Here are a small network's activations along a few directions, averaged over the inputs that share one value of a field.
Values that are neighbours, or in one group, have similar rows; names and order tell nothing.
In the rows, 500 means zero.
Strong random noise was added to every row along 6 fixed directions; ignore it. To show where, here is one row again and again, with new noise each time:
[333 611 385 584 645 611 473 545 505 561 683 543 350 322 425 544]
[433 319 828 665 377 449 567 331 766 590 659 738 523 534 732 493]
[393 546 453 547 429 500 585 459 546 499 482 577 380 453 490 440]
[380 626 345 549 178 514 664 402 680 498 525 684 274 595 542 390]
[541 559 618 600 526 494 488 454 610 523 832 567 509 462 384 562]
[603 502 631 449 344 453 606 312 519 410 430 627 616 719 581 610]
[319 774 225 529 195 512 685 406 569 406 499 643 363 526 524 524]
[328 556 193 421 680 649 513 614 323 544 226 445 160 376 370 347]


Values of Zon:
w14: [531 517 836 563 315 273 625 409 596 304 343 511 855 500 625 512]
w12: [363 397 845 722 291 199 693 342 679 412 460 552 652 324 660 395]
w4: [713 517 708 424 499 290 508 553 405 327 369 349 933 594 488 640]
w10: [315 356 685 607 667 436 360 613 564 623 403 507 618 352 707 454]
w6: [727 472 469 477 421 361 466 560 477 507 673 344 665 461 335 431]
w1: [685 620 363 355 358 508 597 387 443 322 373 478 468 772 440 519]
w8: [488 343 731 560 466 459 421 576 638 554 482 470 636 548 696 478]
w2: [335 122 471 494 588 637 454 538 454 755 287 554 130 461 724 249]
w7: [564 506 598 416 448 476 529 506 579 400 321 468 587 577 571 529]
w11: [500 394 427 354 478 529 534 419 379 533 382 561 470 535 582 518]
w13: [589 228 463 383 550 775 271 490 491 727 484 631 447 786 816 657]
w3: [541 666 559 464 376 371 572 448 553 340 373 503 655 641 546 506]
w5: [589 565 474 540 534 556 440 425 402 431 864 511 732 473 503 888]
w9: [723 413 327 296 555 500 400 574 300 589 298 377 509 651 336 412]
w15: [565 333 530 526 505 577 533 517 574 575 405 443 211 576 398 196]
Each value of Zon is a pair of two hidden parts, and every pair occurs once (3 first parts, 5 second parts).
Changing only the second part turns w9 into w11. w6 has the same second part as w9; what does that change turn w6 into?
Answer: w2
Changing only the second part turns w14 into w4. w3 has the same second part as w14; what does that change turn w3 into?
Answer: w10

Values of Gezu:
f10: [429 665 168 462  85 538 552 522 633 547 349 567 260 731 601 333]
f1: [365 325 411 381 578 556 500 478 277 540 172 597 618 519 803 623]
f4: [578 576 438 482 474 474 515 604 625 489 463 463 330 587 303 292]
f3: [343 647 429 652 408 450 634 439 486 405 779 504 584 267 448 672]
f6: [684 144 527 379 615 581 427 509 438 668 288 458 258 586 453 210]
f9: [664 410 866 563 477 331 591 373 579 369 527 499 654 490 497 496]
f7: [365 409 495 508 426 483 476 512 521 570 481 565 576 520 738 556]
f2: [403 562 486 539 545 517 591 397 434 450 475 549 507 403 579 609]
f5: [417 584 541 488 582 470 535 516 372 349 226 403 565 367 421 470]
f8: [500 608 347 379 431 519 484 572 501 487 297 442 443 644 456 444]
Gezu is arranged as a ring.
Going along Gezu from f1 by way of its neighbour f7, in what order are f4, f3, f6, f5 met?
Answer: f4, f5, f3, f6
What is the length, in steps, of the shortest route from f9 to f10?
Answer: 4

Values of Rupe:
j10: [412 350 531 518 290 511 678 276 556 462 348 687 381 679 700 421]
j1: [589 631 543 508 938 524 390 595 352 478 564 331 504 273 178 509]
j7: [575 622 256 398 147 394 532 570 537 473 419 437 434 631 471 378]
j4: [351 646 122 447 267 543 535 557 402 476 422 443 415 470 534 542]
j6: [255 215 673 734 356 468 695 439 807 645 331 661  64 310 731  15]
j9: [505 769 547 651 614 470 413 605 644 425 955 473 567 386 247 609]
j8: [543 549 527 565 205 452 552 468 690 486 556 617 663 738 661 546]
j5: [769 734 438 310 432 575 446 471 497 354 540 467 651 814 387 687]
j2: [368 454 292 451 382 609 500 484 548 666 505 629 306 515 633 437]
j3: [343 283 615 508 680 461 534 478 316 545 346 496 573 295 591 553]
Rupe is arranged as a ring.
Going along Rupe from j3 by way of its neighbour j2, in what order are j10, j4, j8, j5 met?
Answer: j4, j8, j5, j10
What is the length, in steps, of the shortest route from j7 to j1?
Answer: 4

Values of Zodel:
v11: [459 534 441 453 327 489 514 557 539 515 357 537 547 656 603 508]
v10: [411 765 219 446 561 635 463 620 463 463 516 425 369 479 349 495]
v14: [540 215 703 482 390 463 465 447 570 509 318 578 677 718 835 619]
v15: [511 586 455 561 577 542 470 530 493 444 743 435 411 336 324 493]
v1: [527 521 576 505 586 351 565 573 342 298 237 301 541 333 279 414]
v2: [630 377 653 474 150 277 628 336 506 356 365 483 735 569 607 487]
v7: [399 448 467 494 713 536 367 626 487 661 521 452 498 352 502 467]
v9: [700 435 545 344 662 607 442 444 466 583 368 526 371 754 431 417]
v6: [427 472 505 574 544 504 427 500 506 639 746 540 570 317 542 585]
v4: [482 494 387 384 428 408 648 396 244 280 116 374 672 459 590 588]
v3: [676 533 457 431 582 695 398 545 471 509 590 479 442 692 450 631]
v5: [401 447 455 567 376 503 565 428 578 612 522 636 370 486 627 404]
v12: [500 500 660 518 474 437 609 476 556 438 335 534 505 551 518 393]
v8: [711 428 541 403 377 534 493 388 690 592 548 690 388 924 544 422]
v13: [374 641 336 448 767 576 508 535 192 437 423 432 486 323 388 638]
Each value of Zodel is a pair of two hidden parts, and every pair occurs once (3 first parts, 5 second parts).
Changing only the second part turns v11 into v7. v12 has the same second part as v11; what does that change turn v12 into?
Answer: v9
Changing only the second part turns v14 into v6. v3 has the same second part as v14; what does that change turn v3 into?
Answer: v5

Values of Bovi:
l14: [456 595 315 475 508 572 452 611 388 449 507 381 540 477 506 648]
l5: [437 452 363 398 431 533 501 498 379 588 326 569 507 544 703 550]
l4: [674 365 726 500 663 320 382 630 420 400 411 320 825 427 383 493]
l2: [497 378 344 372 493 582 546 500 323 487  93 450 280 471 502 320]
l10: [475 167 888 724 749 597 382 560 727 721 719 509 272 352 474 292]
l11: [531 631 484 497 351 350 639 528 563 352 348 412 389 485 256 222]
l3: [434 465 412 478 420 396 651 456 460 509 318 507 446 454 519 373]
l13: [521 679 492 512 287 364 654 413 602 401 534 588 513 599 433 415]
l7: [642 671 363 348 573 609 388 505 453 563 582 530 445 740 407 641]
l1: [468 432 633 468 612 434 510 462 317 312 222 347 738 389 533 635]
l9: [577 331 670 427 746 406 389 577 363 581 346 358 725 415 496 480]
l15: [438 329 462 465 658 396 502 611 245 446 208 281 610 225 528 437]
l6: [528 504 657 521 521 381 611 417 351 326 478 433 691 381 374 603]
l12: [584 578 549 533 560 368 518 618 474 404 434 349 545 390 283 360]
l8: [541 309 747 467 632 437 489 333 389 500 268 550 619 519 586 523]
Each value of Bovi is a pair of two hidden parts, and every pair occurs once (3 first parts, 5 second parts).
Changing only the second part turns l6 into l13. l15 has the same second part as l6; what does that change turn l15 into?
Answer: l9
Changing only the second part turns l10 into l11. l14 has the same second part as l10; what does that change turn l14 into?
Answer: l4
